A small network was trained on made-up records. Each row is its average activation on records with the value named, seen along a few directions.
Values that are neighbours, or in one group, have similar rows; names and order tell nothing.
In the rows, 500 means zero.
Strong random noise was added to every row along 2 fixed directions; ignore it. To show where, here is one row again and again, with new noise each time:
[584 493 413 713 429 369 652 381 500 374 491 451]
[609 418 506 710 487 537 731 336 509 432 492 397]
[599 383 528 700 498 576 659 358 532 426 529 432]
[612 573 365 738 406 285 834 325 444 393 400 362]


Field LITI:
futun: [536 504 494 707 522 598 629 390 474 447 625 417]
fibal: [382 433 720 320 627 600 502 519 542 563 372 371]
lif: [644 660 580 501 527 686 570 530 455 726 294 308]
kivat: [468 251 663 324 560 761 765 289 320 608 456 316]
fafi: [328 511 605 415 483 562 761 347 459 717 520 559]
vep: [369 773 454 398 486 142 584 488 581 578 284 430]
kig: [486 456 615 334 488 517 954 451 327 466 471 423]
vifi: [362 498 543 348 404 565 862 243 357 691 430 319]
ril: [477 505 628 606 489 639 540 475 544 520 727 476]
sor: [657 297 631 566 545 698 653 434 549 478 548 474]
negez: [564 306 835 355 759 908 696 338 530 616 292 229]
pimik: [681 594 369 527 636 568 252 629 487 510 435 553]
nanad: [422 798 501 637 328 547 675 427 570 612 540 570]
rogi: [725 509 498 473 606 818 890 497 330 772 285 199]
sipam: [458 139 667 387 806 748 239 672 586 596 585 607]
rom: [672 436 429 409 603 774 353 680 551 531 455 509]
LITI is arranged as 4 separate groups.
Which other values are in the same group as lif? Give them in the order they are listed.
Answer: pimik, rogi, rom
Which other values are in the same group as vep? Give them in the order they are listed.
Answer: fibal, negez, sipam
Which other values are in the same group as vifi? Give them in the order they are listed.
Answer: kivat, fafi, kig

Field SEMU:
nez: [331 650 563 374 520 331 613 394 442 575 376 422]
vev: [486 356 470 496 333 533 121 564 582 259 866 778]
rade: [578 445 416 736 503 525 476 599 539 392 552 517]
vom: [583 677 508 569 472 477 552 569 479 558 430 455]
romo: [536 540 554 352 667 571 555 535 525 705 445 393]
goz: [575 404 511 516 646 697 431 593 600 442 363 523]
dezi: [485 396 734 585 499 789 564 361 569 604 743 493]
kegef: [633 732 350 570 381 420 491 533 533 498 603 477]
vuk: [397 362 496 443 399 476 355 490 403 396 548 579]
ninup: [421 370 838 406 646 802 509 394 535 609 609 392]
saz: [458 350 508 373 491 461 854 436 401 643 345 466]
delum: [505 602 427 464 492 492 351 595 493 638 488 467]
mokan: [559 287 574 580 600 862 386 524 582 417 447 507]
samig: [342 300 722 516 593 719 311 438 654 565 701 626]
takos: [618 532 462 385 611 425 463 564 499 433 292 471]
ser: [516 296 534 525 538 622 674 392 427 492 554 502]
Each value of SEMU is a pair of two hidden parts, and every pair occurs once (4 first parts, 4 second parts).
saz and ser share the first part; saz and takos share the second. Which value has the first part of takos and the second part of ser?
Answer: mokan
rade and goz share the first part; rade and kegef share the second. Which value has the first part of kegef and the second part of goz?
Answer: delum
dezi and ninup share the first part; dezi and vev share the second. Which value has the first part of vev and the second part of ninup?
Answer: vuk
